A small network was trained on invented records. Each row is its activation on one of them, seen along a few directions.
Each row is followed by the record's values for the fields LOF, RINI, DIZ, VIBEK, FIF, DUZ, ZAN.
A field that a record lacks is left out.
Other fields move the rows too, some of them a lot.
(in the rows, 500 means zero)
Strong random noise was added to every row along 21 fixed directions; ignore it. To show where, here is one row again and again, with new noise each time:
[570 551 656 347 699 538 527 563 684 694 581 563 484 254 479 490 595 526
 449 479 537 573 548 473 573 529 537 720 545 467 483 541 566 412 503 650
 336 533 615 371 448]
[494 527 572 436 517 590 604 583 276 451 621 599 693 522 439 419 422 543
 745 413 343 649 598 469 488 402 652 535 470 306 587 446 395 516 703 374
 400 517 406 685 300]
[558 509 415 575 525 505 530 527 469 498 627 513 483 455 521 541 612 464
 511 452 421 363 480 431 598 571 559 619 536 581 493 518 474 418 501 540
 483 524 565 569 590]
[335 666 435 671 297 469 457 441 325 381 769 365 278 241 694 489 596 549
 486 513 505 477 431 438 702 492 490 639 496 669 604 624 556 416 649 479
 425 700 433 671 368]
[502 614 565 415 633 527 486 453 511 442 214 492 548 428 569 391 581 681
 522 373 485 356 518 554 725 475 501 644 439 433 546 421 420 569 344 580
 436 564 719 232 516]
[784 455 516 708 484 736 681 622 406 523 447 285 602 546 459 583 367 336
 366 563 591 490 589 694 780 541 487 444 489 475 339 429 531 554 452 300
 660 469 667 414 724]
[523 382 556 645 534 663 628 586 335 544 615 570 669 564 702 498 592 378
 300 544 544 312 600 507 622 630 682 314 507 438 504 534 545 184 866 350
 242 657 439 582 453]
[492 379 361 642 555 542 459 676 349 681 684 396 575 635 533 364 716 549
 348 567 394 447 494 737 293 530 583 409 346 504 437 549 512 452 577 633
 549 673 433 513 514]
[510 571 610 466 629 646 517 605 492 627 633 434 579 352 480 463 482 535
 576 548 547 656 604 546 404 441 444 609 430 518 419 617 483 553 509 512
 566 518 560 443 408]
[498 464 476 488 605 471 426 427 464 503 542 533 469 476 506 342 521 671
 779 348 312 388 397 108 548 667 632 694 214 613 349 576 267 565 265 369
 560 424 472 484 516]
[358 580 566 510 500 634 453 440 466 490 499 582 636 400 541 535 370 601
 557 572 691 572 483 464 466 397 484 541 623 414 489 621 384 548 620 417
 423 493 538 561 352]
[485 742 305 555 417 584 379 605 264 574 392 350 655 634 483 444 559 520
 588 647 585 539 470 700 266 442 337 595 554 458 660 685 390 526 403 687
 643 632 671 563 673]
[584 418 588 478 572 634 510 437 324 572 555 549 525 533 553 504 592 431
 651 463 356 399 486 474 655 639 444 842 525 486 369 457 306 402 523 388
 566 368 660 503 725]
[441 458 567 636 507 333 470 543 504 435 668 445 600 429 478 457 658 382
 356 405 462 401 502 550 441 412 518 596 361 340 700 469 571 469 585 651
 575 654 511 444 366]
[387 511 436 570 769 555 460 411 575 520 590 608 632 478 694 369 519 590
 402 508 562 191 475 322 453 567 523 452 353 517 315 575 329 670 486 655
 559 488 641 273 700]
[518 559 407 623 444 484 512 527 333 455 514 503 397 442 524 711 660 518
 585 517 481 444 516 452 406 561 443 562 566 742 582 702 473 420 546 462
 465 490 554 645 440]
[447 436 480 577 471 478 563 315 304 359 550 561 373 635 785 457 498 623
 589 418 395 138 375 242 531 611 392 584 245 861 340 499 220 391 351 285
 705 475 535 439 637]
[387 633 476 447 453 523 494 404 504 524 581 588 383 355 605 455 365 640
 474 585 598 570 379 397 508 539 584 462 697 614 545 637 463 543 620 496
 398 562 352 708 425]
[684 521 560 426 770 380 443 496 458 730 199 524 472 563 458 370 475 643
 620 456 429 433 425 484 303 696 352 511 354 567 443 627 269 688 346 483
 662 381 496 436 631]
[601 428 408 629 496 261 360 446 515 714 697 605 468 388 512 669 649 285
 307 573 677 449 315 501 490 648 410 614 636 302 610 577 497 323 736 650
 247 548 509 496 623]
[596 455 322 692 198 486 628 568 411 450 434 379 490 557 344 577 390 497
 369 519 700 535 333 788 605 413 496 349 555 434 428 352 609 626 367 446
 699 717 424 629 478]
[668 594 491 469 372 504 588 528 461 454 378 379 307 467 379 472 355 630
 536 440 399 701 478 575 858 399 535 610 388 418 448 285 561 598 342 407
 404 428 594 401 514]
[429 448 476 528 267 559 472 507 552 510 479 501 486 557 420 514 464 507
 292 592 668 641 428 630 666 349 561 524 442 200 405 310 689 387 499 542
 285 558 592 357 439]

[379 661 415 405 387 483 460 395 424 426 385 508 366 511 590 381 439 515
 570 549 506 511 458 599 536 535 403 393 604 526 514 455 560 589 561 577
 533 545 388 614 593]
LOF is zopo, DIZ is sak, VIBEK is vofis, FIF is bopa, DUZ is bis, ZAN is dipa
[378 330 416 405 294 545 344 409 627 423 408 513 451 428 466 625 719 536
 502 507 643 611 407 360 526 685 856 516 641 638 622 639 653 298 271 466
 257 670 367 408 249]
LOF is lema, DIZ is sak, VIBEK is vofis, FIF is bopa, DUZ is bis, ZAN is dipa
[501 461 754 520 690 671 469 664 741 666 400 529 690 456 276 573 549 284
 466 581 612 517 693 419 243 562 457 559 556 419 400 727 672 429 544 518
 646 329 598 626 414]
LOF is lema, DIZ is moz, VIBEK is midob, FIF is bopa, DUZ is bis, ZAN is kemes
[440 401 480 494 369 587 448 405 575 381 644 446 813 606 581 500 314 339
 464 535 692 491 417 615 554 348 525 514 680 409 588 378 371 362 410 418
 639 632 485 406 563]
LOF is gov, RINI is met, DIZ is fum, VIBEK is vofis, FIF is zolam, DUZ is bis, ZAN is kemes
[488 422 469 594 492 643 491 608 625 525 736 466 575 672 557 593 484 451
 221 616 412 450 572 607 525 295 588 520 732 579 547 448 522 146 634 492
 380 414 619 591 550]
LOF is lema, DIZ is moz, VIBEK is vofis, FIF is gop, DUZ is renu, ZAN is dipa
[498 536 634 267 623 696 402 521 571 569 237 447 741 714 558 284 555 366
 507 518 462 401 613 653 487 587 483 561 668 430 610 449 492 269 429 573
 611 535 581 417 694]
LOF is zopo, DIZ is sak, VIBEK is vofis, FIF is bopa, DUZ is bis, ZAN is dipa
[238 474 564 575 455 481 515 462 394 582 574 667 309 460 550 519 826 561
 409 571 452 331 442 449 351 497 330 768 301 423 279 561 585 473 640 740
 492 455 715 577 568]
LOF is gov, RINI is met, DIZ is fum, VIBEK is midob, FIF is bopa, DUZ is bis, ZAN is kemes
[583 561 515 585 471 444 574 606 647 490 345 423 631 293 376 608 618 430
 240 463 747 476 482 564 607 508 671 451 709 348 803 600 686 552 447 677
 425 786 570 495 387]
LOF is lema, DIZ is sak, VIBEK is vofis, FIF is bopa, DUZ is renu, ZAN is dipa
[633 769 512 507 667 480 545 601 644 529 311 471 438 334 458 455 286 517
 620 461 564 468 638 374 592 559 398 258 522 620 434 611 591 599 529 411
 465 433 407 666 435]
LOF is zopo, DIZ is sak, VIBEK is midob, FIF is gop, DUZ is renu, ZAN is kemes
[503 426 264 525 472 487 642 472 390 335 635 578 581 569 543 448 513 530
 591 370 459 355 458 438 556 570 691 265 426 547 434 350 456 669 441 511
 587 686 342 486 533]
LOF is lema, DIZ is moz, VIBEK is midob, FIF is bopa, DUZ is bis, ZAN is kemes
[564 419 711 368 632 441 478 402 352 581 481 616 468 411 521 475 534 385
 713 419 408 577 558 496 586 663 387 617 479 344 466 425 424 542 726 360
 438 382 400 459 488]
LOF is mipuz, DIZ is moz, VIBEK is midob, FIF is zolam, DUZ is renu, ZAN is dipa
[440 518 571 500 343 370 520 436 619 289 464 503 628 601 550 594 310 301
 306 571 797 565 552 419 316 344 417 233 352 423 739 464 639 394 460 503
 504 584 486 189 354]
LOF is gov, RINI is rika, DIZ is moz, VIBEK is vofis, FIF is gop, DUZ is renu, ZAN is dipa
[565 538 727 439 478 387 529 492 467 639 445 537 483 447 551 383 367 483
 413 502 530 572 405 527 584 513 469 577 509 298 663 495 465 332 706 391
 346 568 382 648 410]
LOF is gov, RINI is met, DIZ is fum, VIBEK is vofis, FIF is gop, DUZ is bis, ZAN is kemes
[508 408 670 508 602 409 662 484 457 484 593 590 507 371 513 498 645 625
 440 334 272 404 452 421 665 430 669 788 471 374 620 437 359 575 568 560
 404 507 645 528 484]
LOF is gov, RINI is met, DIZ is fum, VIBEK is vofis, FIF is zolam, DUZ is bis, ZAN is kemes
[549 544 730 309 484 507 409 470 319 630 432 469 369 454 482 447 704 198
 669 526 383 646 623 645 571 694 245 817 520 325 561 445 639 331 669 547
 509 427 542 481 633]
LOF is lema, DIZ is sak, VIBEK is midob, FIF is gop, DUZ is renu, ZAN is kemes
[462 586 328 348 366 707 669 588 493 308 792 491 439 488 633 714 644 425
 518 570 473 631 761 670 629 264 525 502 631 729 521 324 728 250 465 674
 275 610 696 259 532]
LOF is lema, DIZ is fum, VIBEK is midob, FIF is zolam, DUZ is bis, ZAN is dipa
[572 329 354 578 404 619 466 512 444 591 500 492 762 554 331 531 503 494
 473 535 665 557 301 616 504 577 745 572 758 317 520 531 367 632 337 504
 601 658 490 585 572]
LOF is gov, RINI is met, DIZ is moz, VIBEK is midob, FIF is bopa, DUZ is renu, ZAN is kemes
[588 498 442 435 503 419 626 455 406 587 796 656 450 482 568 606 372 515
 505 559 536 589 385 456 342 458 415 541 605 577 522 516 316 531 589 540
 510 486 468 564 604]
LOF is gov, RINI is rika, DIZ is sak, VIBEK is vofis, FIF is bopa, DUZ is renu, ZAN is dipa
[468 508 240 580 386 548 336 476 381 444 545 318 634 574 445 522 482 419
 580 616 591 683 475 722 424 465 492 384 598 388 569 514 462 765 443 579
 616 552 465 408 643]
LOF is lema, DIZ is fum, VIBEK is midob, FIF is zolam, DUZ is bis, ZAN is dipa
[639 735 525 312 461 323 534 478 576 357 216 455 269 565 483 548 411 342
 685 478 428 538 634 361 411 585 266 386 398 776 673 518 653 410 304 498
 589 364 472 440 587]
LOF is lema, DIZ is sak, VIBEK is midob, FIF is zolam, DUZ is bis, ZAN is dipa
[701 628 320 504 518 446 626 534 272 670 577 577 537 539 593 466 443 554
 527 541 645 486 382 309 511 628 456 460 291 389 474 551 317 540 462 562
 336 649 605 345 750]
LOF is mipuz, DIZ is moz, VIBEK is midob, FIF is gop, DUZ is renu, ZAN is kemes
[500 641 412 555 588 356 412 534 738 342 481 425 565 428 480 561 418 504
 526 420 539 431 593 434 476 316 434 372 509 608 646 521 526 531 393 565
 484 479 523 402 388]
LOF is gov, RINI is rika, DIZ is fum, VIBEK is midob, FIF is zolam, DUZ is bis, ZAN is dipa
[418 623 560 385 398 517 629 401 296 364 416 589 304 551 707 514 522 526
 454 596 398 547 572 447 495 542 529 460 441 595 668 540 561 463 649 539
 333 463 550 457 572]
LOF is lema, DIZ is fum, VIBEK is vofis, FIF is zolam, DUZ is bis, ZAN is dipa
[619 373 520 475 574 519 439 449 526 554 348 441 564 548 522 534 534 493
 457 486 575 476 468 599 560 606 489 506 452 483 460 450 423 482 370 426
 500 488 563 201 570]
LOF is mipuz, DIZ is sak, VIBEK is midob, FIF is gop, DUZ is bis, ZAN is kemes
[435 621 463 369 327 606 685 505 273 312 336 638 442 705 433 548 395 610
 668 571 345 678 596 382 381 397 632 441 515 516 609 507 498 622 479 483
 422 358 576 660 525]
LOF is gov, RINI is met, DIZ is fum, VIBEK is midob, FIF is zolam, DUZ is bis, ZAN is dipa
[437 498 400 418 510 646 374 468 424 390 243 509 702 582 508 529 661 498
 722 475 522 477 591 469 554 606 616 457 476 401 512 516 473 450 434 473
 311 496 580 311 505]
LOF is gov, RINI is met, DIZ is sak, VIBEK is midob, FIF is zolam, DUZ is bis, ZAN is dipa
[722 444 405 676 522 319 607 620 571 428 553 596 562 425 222 803 584 418
 711 267 421 350 495 215 556 480 507 634 452 484 480 487 451 440 404 404
 460 377 605 683 414]
LOF is mipuz, DIZ is sak, VIBEK is midob, FIF is gop, DUZ is bis, ZAN is kemes
[301 444 686 368 652 692 525 513 707 461 573 509 702 529 608 285 503 381
 377 505 524 360 639 569 362 524 599 353 607 602 473 490 628 422 558 579
 779 630 346 529 426]
LOF is gov, RINI is rika, DIZ is moz, VIBEK is vofis, FIF is gop, DUZ is bis, ZAN is dipa
[340 321 646 493 575 694 518 408 331 462 661 654 576 473 612 592 529 545
 582 513 464 525 584 555 457 473 502 502 625 504 351 480 376 503 853 289
 450 370 428 565 323]
LOF is mipuz, DIZ is sak, VIBEK is midob, FIF is bopa, DUZ is renu, ZAN is kemes
[458 532 505 596 615 543 394 640 897 530 515 328 503 383 292 361 463 547
 254 495 357 515 511 578 555 438 792 476 728 508 559 556 702 612 488 651
 583 429 414 773 404]
LOF is gov, RINI is met, DIZ is sak, VIBEK is midob, FIF is gop, DUZ is bis, ZAN is kemes

Which values does each new row have?
[503 448 480 463 328 526 648 414 331 530 236 606 531 727 637 525 478 489
 233 664 710 450 374 665 437 582 503 297 551 367 589 464 503 489 541 561
 436 656 554 404 706]
LOF is lema, DIZ is fum, VIBEK is vofis, FIF is zolam, DUZ is bis, ZAN is dipa
[475 553 555 562 462 273 507 472 509 495 477 417 267 393 589 581 569 567
 362 514 428 477 427 484 371 535 469 434 634 798 802 718 510 474 594 501
 516 560 341 738 388]
LOF is lema, DIZ is fum, VIBEK is vofis, FIF is zolam, DUZ is bis, ZAN is kemes
[421 622 407 494 472 491 423 558 577 438 748 493 482 536 504 438 489 319
 588 525 401 492 607 315 427 485 485 464 457 551 517 516 638 316 600 575
 480 450 416 643 525]
LOF is lema, DIZ is sak, VIBEK is midob, FIF is bopa, DUZ is bis, ZAN is kemes
[397 386 543 609 540 528 279 512 566 562 582 335 648 545 446 349 529 494
 442 547 404 572 467 380 418 529 724 573 394 361 583 655 430 542 476 478
 507 449 457 500 485]
LOF is mipuz, DIZ is fum, VIBEK is midob, FIF is zolam, DUZ is bis, ZAN is dipa
[545 511 679 339 663 847 492 632 603 573 251 350 589 415 527 455 650 609
 530 451 489 519 745 790 810 446 525 624 699 589 415 426 593 315 379 417
 407 571 677 322 393]
LOF is lema, DIZ is fum, VIBEK is midob, FIF is bopa, DUZ is renu, ZAN is dipa
[591 568 500 534 585 655 636 698 362 528 632 447 553 672 553 594 563 332
 580 576 384 447 765 493 254 509 331 374 426 766 450 601 548 268 650 435
 621 407 550 608 581]
LOF is mipuz, DIZ is moz, VIBEK is midob, FIF is bopa, DUZ is bis, ZAN is kemes
[449 396 470 499 588 602 492 575 524 588 417 491 478 673 442 427 495 693
 352 613 395 606 543 603 313 460 634 300 396 500 354 504 531 647 521 537
 460 355 487 443 480]
LOF is gov, RINI is met, DIZ is sak, VIBEK is midob, FIF is gop, DUZ is bis, ZAN is kemes
[637 416 507 711 433 489 411 506 581 602 415 338 604 532 457 556 377 504
 218 604 641 535 315 412 528 568 698 519 582 424 704 727 378 450 412 371
 423 497 545 537 552]
LOF is lema, DIZ is sak, VIBEK is vofis, FIF is bopa, DUZ is bis, ZAN is dipa
[474 416 663 343 553 413 701 462 493 416 469 651 508 499 481 436 411 769
 462 347 373 575 457 485 463 348 703 473 479 469 649 374 386 663 484 469
 482 560 411 489 245]
LOF is lema, DIZ is moz, VIBEK is vofis, FIF is gop, DUZ is bis, ZAN is dipa
[542 563 139 683 396 391 300 577 487 453 229 394 526 620 312 540 586 470
 672 449 529 334 419 638 461 591 417 314 629 544 467 532 548 554 359 516
 630 544 373 765 532]
LOF is gov, RINI is rika, DIZ is sak, VIBEK is midob, FIF is gop, DUZ is renu, ZAN is kemes
[444 462 531 466 627 689 446 526 526 551 702 457 608 471 492 278 491 370
 343 571 313 616 595 780 658 508 733 506 704 205 493 350 613 659 817 680
 468 437 441 555 648]
LOF is gov, RINI is met, DIZ is sak, VIBEK is midob, FIF is bopa, DUZ is bis, ZAN is kemes
[693 471 474 443 484 518 623 550 604 504 349 557 733 520 374 474 431 609
 479 318 502 406 342 455 842 470 807 641 689 266 642 326 360 386 330 451
 315 648 587 574 514]
LOF is mipuz, DIZ is sak, VIBEK is midob, FIF is gop, DUZ is bis, ZAN is kemes
[549 328 572 487 415 473 637 377 264 508 744 533 329 272 590 641 628 561
 449 492 547 672 381 491 537 638 621 664 483 605 562 557 425 651 516 454
 482 641 450 336 400]
LOF is gov, RINI is rika, DIZ is sak, VIBEK is midob, FIF is bopa, DUZ is renu, ZAN is kemes
[599 351 315 501 595 498 528 523 552 421 561 518 573 452 399 549 583 547
 648 355 470 479 517 444 520 591 694 385 406 590 367 430 483 705 266 508
 551 548 428 304 445]
LOF is gov, RINI is rika, DIZ is sak, VIBEK is midob, FIF is bopa, DUZ is renu, ZAN is kemes
[694 471 535 516 618 471 586 555 495 644 377 492 515 665 615 349 273 694
 321 490 444 390 405 556 541 535 579 293 535 615 544 488 310 389 528 303
 445 534 356 611 504]
LOF is gov, RINI is rika, DIZ is moz, VIBEK is midob, FIF is gop, DUZ is renu, ZAN is kemes
